Each row below holds a small network's activations on one record, seen along a few directions.
After each row come some of the record's fields: Y, M, G, F, H, L, B.
A field that a record lacks is written none.
The largest differences between rows may come from other fields.
In the rows, 500 means zero.
Strong random noise was added to every row along 17 fixed directions; ignore it. To show where, here is one row again and again, with new noise each time:
[625 528 515 645 562 591 506 475 431 394 574 473 470 549 377 571 454 473
 660 500 527 550 524 480 449 442 468 610 714 615 350 525 604 563 578]
[527 465 634 557 535 591 408 445 470 590 571 587 412 328 507 528 476 422
 817 489 589 516 649 590 487 601 317 450 731 428 277 411 473 523 428]
[547 699 615 601 502 346 453 281 471 700 462 646 497 584 651 406 513 488
 673 480 605 364 475 604 319 481 439 518 585 399 590 445 454 445 488]
[544 413 561 321 582 480 481 558 586 494 513 627 527 381 505 460 564 456
 411 354 549 488 579 612 656 518 458 347 508 429 617 437 543 492 463]
[444 568 561 661 448 517 515 348 452 577 506 444 285 415 633 522 285 489
 762 697 285 545 708 533 440 519 556 684 551 382 429 424 485 522 535]
[378 528 469 226 420 511 565 580 466 631 479 585 568 426 425 505 515 402
 272 586 449 582 682 431 471 523 457 428 367 533 511 524 599 542 493]
[486 412 544 371 470 526 569 514 515 713 603 583 574 428 478 566 429 577
 368 485 598 516 444 597 504 673 354 612 611 455 623 568 600 415 396]
[608 439 421 413 796 669 431 574 650 426 495 525 423 573 472 581 482 526
 653 451 365 628 582 711 654 479 390 459 642 420 437 423 371 511 471]
[424 660 598 500 378 559 452 424 582 814 557 498 576 636 289 599 323 451
 543 603 409 585 615 513 620 632 346 662 357 676 630 584 409 489 465]
[535 603 595 696 596 414 643 297 486 574 526 646 478 473 512 521 393 501
 579 462 597 298 510 665 545 476 529 485 629 313 625 347 644 424 464]
[597 584 532 457 443 430 486 427 487 536 589 631 599 569 339 425 459 483
 448 316 471 583 685 452 442 396 381 641 570 684 656 625 679 484 549]
[561 534 421 450 421 510 695 519 460 571 467 541 344 449 358 373 478 603
 362 347 442 609 608 345 538 462 369 780 389 584 483 488 691 296 346]
[500 564 589 466 290 457 379 614 313 639 568 587 662 558 361 548 522 411
 563 450 553 513 645 455 378 473 465 410 584 566 505 615 604 524 544]
[478 451 470 568 389 301 629 466 420 422 451 357 683 573 431 511 492 372
 443 519 579 470 479 383 457 590 634 449 311 470 580 484 501 482 482]
[546 565 544 632 582 418 790 534 515 221 501 498 654 581 489 372 546 454
 363 677 551 354 438 605 722 718 425 522 179 494 537 244 314 381 465]
[466 490 580 370 366 580 474 559 407 431 686 548 656 517 394 447 443 405
 397 581 344 534 763 525 435 552 371 572 510 640 364 611 435 636 635]
[472 346 350 336 562 523 458 361 571 509 397 175 366 556 471 450 573 409
 579 486 623 634 329 368 354 695 584 603 503 511 293 559 304 647 411]
[671 609 420 464 537 362 479 503 377 588 433 383 613 846 475 508 482 470
 661 499 481 600 564 460 285 459 517 658 573 510 675 643 523 408 517]
[482 651 610 393 565 631 567 209 666 856 550 494 438 549 382 511 306 420
 492 610 443 530 628 508 550 619 232 797 439 664 470 570 404 518 442]

[263 500 368 579 221 400 458 731 384 440 493 552 592 487 508 488 572 677
 452 694 535 651 330 523 442 757 597 460 368 479 621 428 459 481 450] -> Y is y4, M is m1, G is g1, F is f2, H is none, L is l2, B is b1
[505 491 547 501 461 585 738 598 344 622 486 332 590 565 384 601 431 371
 424 636 512 346 585 404 545 586 413 509 334 430 259 496 450 348 375] -> Y is y1, M is none, G is none, F is none, H is h1, L is l3, B is none
[512 487 529 478 716 675 667 476 616 300 540 491 457 391 529 555 470 489
 279 728 652 329 242 576 656 571 561 500 523 542 417 399 498 608 593] -> Y is y2, M is none, G is none, F is none, H is none, L is l3, B is none
[626 521 483 485 689 583 599 429 515 346 434 531 295 407 783 391 533 585
 519 654 469 471 402 489 412 381 501 624 561 476 341 428 499 552 595] -> Y is y2, M is none, G is none, F is none, H is none, L is l4, B is none
[626 465 429 487 458 488 465 550 673 538 366 516 372 397 531 540 469 619
 442 345 347 793 508 231 592 255 411 665 305 736 606 600 641 363 466] -> Y is y2, M is none, G is none, F is none, H is none, L is l2, B is none
[518 771 620 627 589 607 495 434 456 683 404 471 344 583 488 646 393 402
 614 726 488 314 483 525 607 338 723 434 515 472 501 431 577 599 625] -> Y is y4, M is m1, G is g1, F is f1, H is none, L is l3, B is b1
[434 389 452 503 522 465 378 450 537 680 458 524 480 429 516 589 495 511
 686 391 618 549 432 587 463 587 512 356 668 316 487 441 459 502 369] -> Y is y4, M is m1, G is g2, F is f1, H is none, L is l1, B is b2
[457 517 527 677 628 570 664 372 518 342 569 511 605 530 276 557 483 369
 464 499 626 292 472 593 635 545 492 345 500 468 319 347 447 583 490] -> Y is y3, M is none, G is none, F is none, H is none, L is l3, B is none
[466 405 470 593 474 421 581 438 336 441 572 362 753 617 398 662 357 375
 612 592 551 418 595 465 352 558 599 399 589 375 435 586 506 556 522] -> Y is y4, M is m2, G is g1, F is f2, H is none, L is l2, B is b1
[413 707 446 484 522 584 477 624 437 490 542 620 553 634 484 473 589 555
 503 727 471 594 509 570 376 571 352 550 542 624 469 489 480 522 553] -> Y is y1, M is none, G is none, F is none, H is h2, L is l3, B is none
[393 482 331 529 558 409 430 343 732 532 394 611 557 444 423 540 566 525
 528 361 599 767 391 408 453 505 379 389 433 630 616 453 523 539 394] -> Y is y3, M is none, G is none, F is none, H is none, L is l5, B is none
[343 585 490 592 345 341 603 441 369 571 528 632 688 497 548 545 429 477
 375 613 483 391 548 538 306 473 544 394 461 373 566 451 568 484 537] -> Y is y3, M is none, G is none, F is none, H is none, L is l5, B is none
[441 592 430 572 434 482 379 482 471 628 497 452 652 690 459 678 462 533
 562 662 573 615 288 463 282 526 561 547 613 628 621 677 524 611 597] -> Y is y2, M is none, G is none, F is none, H is none, L is l3, B is none
[462 548 620 552 369 621 434 535 431 733 586 434 501 567 367 634 392 513
 595 635 575 430 434 540 565 645 475 563 549 543 463 567 456 536 487] -> Y is y4, M is m2, G is g1, F is f1, H is none, L is l5, B is b1
[429 497 546 482 426 476 535 363 538 475 460 392 385 406 485 416 474 423
 461 594 467 503 530 370 601 543 641 578 309 591 494 486 498 642 551] -> Y is y4, M is m1, G is g1, F is f2, H is none, L is l2, B is b2
[416 547 495 604 471 655 449 490 637 544 612 564 658 553 468 719 328 553
 417 700 287 645 475 538 465 473 298 591 467 694 428 604 359 562 616] -> Y is y3, M is none, G is none, F is none, H is none, L is l3, B is none
[620 397 488 392 488 379 480 602 532 259 487 445 622 493 513 430 570 445
 329 393 465 561 550 389 549 394 623 467 397 625 648 583 565 568 640] -> Y is y4, M is m1, G is g2, F is f1, H is none, L is l2, B is b1
[392 438 528 455 384 564 309 588 547 512 567 502 421 459 474 379 596 568
 594 410 528 557 455 590 567 706 434 491 498 504 448 474 274 522 413] -> Y is y3, M is none, G is none, F is none, H is none, L is l3, B is none
[466 486 462 597 403 313 472 472 503 448 543 542 664 585 527 516 468 530
 406 388 438 482 472 550 401 418 596 453 499 458 705 548 540 477 568] -> Y is y1, M is none, G is none, F is none, H is h2, L is l4, B is none
[470 417 564 299 582 597 535 532 506 628 500 436 361 344 552 577 476 438
 419 520 507 413 553 531 600 488 613 426 579 369 494 510 635 559 492] -> Y is y1, M is none, G is none, F is none, H is h2, L is l5, B is none
[341 628 377 748 308 572 551 603 357 373 506 502 435 612 383 393 539 608
 590 583 327 550 536 442 429 557 392 588 315 552 176 384 309 423 418] -> Y is y1, M is none, G is none, F is none, H is h1, L is l3, B is none
[416 527 490 505 524 556 503 484 548 589 472 542 618 420 290 723 452 345
 474 610 589 605 534 375 569 460 526 326 478 650 490 500 683 651 563] -> Y is y4, M is m1, G is g2, F is f2, H is none, L is l3, B is b2
[499 444 453 610 473 362 542 415 676 215 579 580 564 433 555 279 555 637
 385 411 499 650 410 534 559 678 331 702 361 685 672 407 383 437 472] -> Y is y3, M is none, G is none, F is none, H is none, L is l1, B is none
[443 495 355 546 445 499 393 551 480 430 491 521 578 590 340 577 536 536
 514 420 541 600 412 471 433 436 609 404 592 563 511 557 559 601 543] -> Y is y2, M is none, G is none, F is none, H is none, L is l2, B is none
[409 646 413 561 468 458 589 342 532 462 431 536 362 445 455 374 513 539
 428 560 549 564 443 367 447 491 554 635 400 633 557 445 616 543 503] -> Y is y2, M is none, G is none, F is none, H is none, L is l3, B is none
[447 452 428 651 479 475 410 418 612 467 522 427 586 704 364 512 482 555
 528 270 484 398 341 611 568 517 548 424 443 417 523 503 243 489 413] -> Y is y1, M is none, G is none, F is none, H is h1, L is l3, B is none
[505 479 328 508 644 498 649 314 566 325 586 558 518 508 397 409 374 552
 460 465 408 627 632 554 428 515 378 717 631 543 503 472 568 525 489] -> Y is y2, M is none, G is none, F is none, H is none, L is l5, B is none
[422 682 521 563 603 398 623 400 529 629 448 678 627 456 652 591 464 437
 529 753 497 564 611 513 359 505 335 442 474 490 641 421 634 427 502] -> Y is y1, M is none, G is none, F is none, H is h2, L is l3, B is none
[490 398 463 514 590 614 694 469 388 402 594 508 452 457 417 444 478 550
 537 553 519 433 563 608 488 639 399 605 649 379 261 414 501 499 421] -> Y is y4, M is m1, G is g2, F is f2, H is none, L is l3, B is b1
[475 402 577 487 450 472 326 430 530 493 656 507 718 537 550 502 561 466
 596 500 616 551 422 572 318 699 297 502 660 621 446 630 314 613 539] -> Y is y1, M is none, G is none, F is none, H is h2, L is l1, B is none
[465 420 380 574 474 483 507 523 466 432 552 358 513 596 415 580 421 570
 562 503 423 630 493 515 484 587 585 636 587 497 599 568 558 496 493] -> Y is y1, M is none, G is none, F is none, H is h2, L is l1, B is none
[650 573 474 444 553 342 451 383 463 709 356 283 548 803 485 432 512 381
 733 408 549 515 568 418 364 522 481 602 436 443 582 600 332 372 392] -> Y is y3, M is none, G is none, F is none, H is none, L is l3, B is none
[705 561 665 532 565 658 645 612 444 539 553 597 532 516 466 528 480 547
 442 567 518 386 481 533 672 437 292 612 489 621 410 501 567 399 526] -> Y is y2, M is none, G is none, F is none, H is none, L is l4, B is none
[354 498 441 521 444 439 541 301 592 471 535 584 468 329 596 432 373 541
 458 601 426 612 585 463 404 566 481 625 475 524 577 479 535 562 524] -> Y is y2, M is none, G is none, F is none, H is none, L is l2, B is none
[591 537 467 433 591 508 667 536 453 671 467 519 660 604 513 645 485 483
 421 585 535 529 525 412 353 451 277 563 509 523 467 597 607 322 431] -> Y is y1, M is none, G is none, F is none, H is h2, L is l2, B is none

Which values does each new row have?
[599 576 587 605 442 417 486 598 357 491 497 482 570 602 650 503 486 535
 604 653 507 429 452 556 434 512 571 560 530 443 631 524 493 432 584] -> Y is y2, M is none, G is none, F is none, H is none, L is l3, B is none
[559 511 456 581 580 462 532 282 465 485 522 374 517 611 455 508 451 426
 609 465 589 458 451 454 301 477 515 593 685 508 396 564 507 557 517] -> Y is y1, M is none, G is none, F is none, H is h2, L is l5, B is none
[271 404 460 515 561 457 620 261 641 558 559 509 552 330 578 593 414 494
 402 654 594 552 388 535 402 717 470 510 552 452 596 481 571 594 452] -> Y is y1, M is none, G is none, F is none, H is h2, L is l3, B is none
[351 655 494 356 382 610 440 556 398 591 541 392 453 649 229 431 512 369
 471 584 479 452 645 512 550 621 590 497 433 564 410 528 408 615 517] -> Y is y1, M is none, G is none, F is none, H is h2, L is l4, B is none
[542 409 485 491 661 525 518 499 567 426 533 297 615 666 411 658 421 420
 467 557 539 416 358 653 652 580 691 439 556 433 613 510 409 612 574] -> Y is y3, M is none, G is none, F is none, H is none, L is l5, B is none
[480 551 470 628 453 526 497 675 315 415 549 551 610 564 498 578 533 531
 635 640 549 500 510 528 386 542 446 421 606 455 394 468 512 433 492] -> Y is y1, M is none, G is none, F is none, H is h1, L is l2, B is none
[420 379 516 435 442 522 475 513 431 394 593 464 544 417 426 510 504 432
 402 474 570 390 471 543 509 525 675 365 606 454 432 521 549 696 589] -> Y is y2, M is none, G is none, F is none, H is none, L is l5, B is none
[520 573 614 578 482 652 677 647 486 656 559 662 511 449 543 655 332 601
 392 646 232 446 676 601 691 408 262 587 375 452 449 450 543 267 467] -> Y is y1, M is none, G is none, F is none, H is h2, L is l2, B is none
[442 600 498 500 491 518 557 602 368 497 507 634 597 546 523 575 516 502
 426 719 492 434 495 593 457 483 541 399 539 452 507 437 561 558 585] -> Y is y4, M is m1, G is g1, F is f1, H is none, L is l1, B is b2
[565 355 676 505 283 591 538 647 369 470 598 433 452 308 474 420 580 485
 424 428 608 443 473 359 537 600 371 606 460 620 222 548 498 438 450] -> Y is y3, M is none, G is none, F is none, H is none, L is l3, B is none
[466 619 375 464 475 279 579 390 461 710 337 566 620 551 450 506 522 431
 510 496 613 604 540 333 324 459 474 457 393 495 654 477 660 415 405] -> Y is y4, M is m1, G is g2, F is f2, H is none, L is l5, B is b2
[258 344 295 346 527 580 573 471 482 503 484 397 394 367 576 626 394 507
 336 630 337 588 547 478 322 480 695 447 591 303 390 546 609 645 516] -> Y is y1, M is none, G is none, F is none, H is h1, L is l3, B is none
[503 365 512 627 461 437 591 394 527 558 465 176 599 621 401 740 298 376
 484 467 442 385 466 377 599 442 748 469 354 416 569 618 487 495 498] -> Y is y1, M is none, G is none, F is none, H is h1, L is l2, B is none
[380 541 510 459 543 474 687 500 552 621 506 513 643 523 623 644 274 460
 386 802 176 553 775 559 547 527 394 545 272 401 674 496 479 386 510] -> Y is y1, M is none, G is none, F is none, H is h2, L is l3, B is none
[532 583 573 660 420 496 524 505 485 706 537 737 515 345 543 620 401 624
 561 531 565 577 463 502 458 455 288 595 628 562 577 484 721 345 444] -> Y is y2, M is none, G is none, F is none, H is none, L is l5, B is none
[700 486 602 371 686 510 533 478 522 607 450 562 541 428 579 542 558 355
 556 406 578 482 670 408 459 332 277 421 577 518 387 548 611 404 465] -> Y is y1, M is none, G is none, F is none, H is h2, L is l2, B is none
[309 563 527 649 521 460 489 216 541 484 559 554 503 343 617 604 286 369
 686 770 328 604 773 493 327 475 520 479 583 485 496 479 576 699 637] -> Y is y1, M is none, G is none, F is none, H is h1, L is l3, B is none
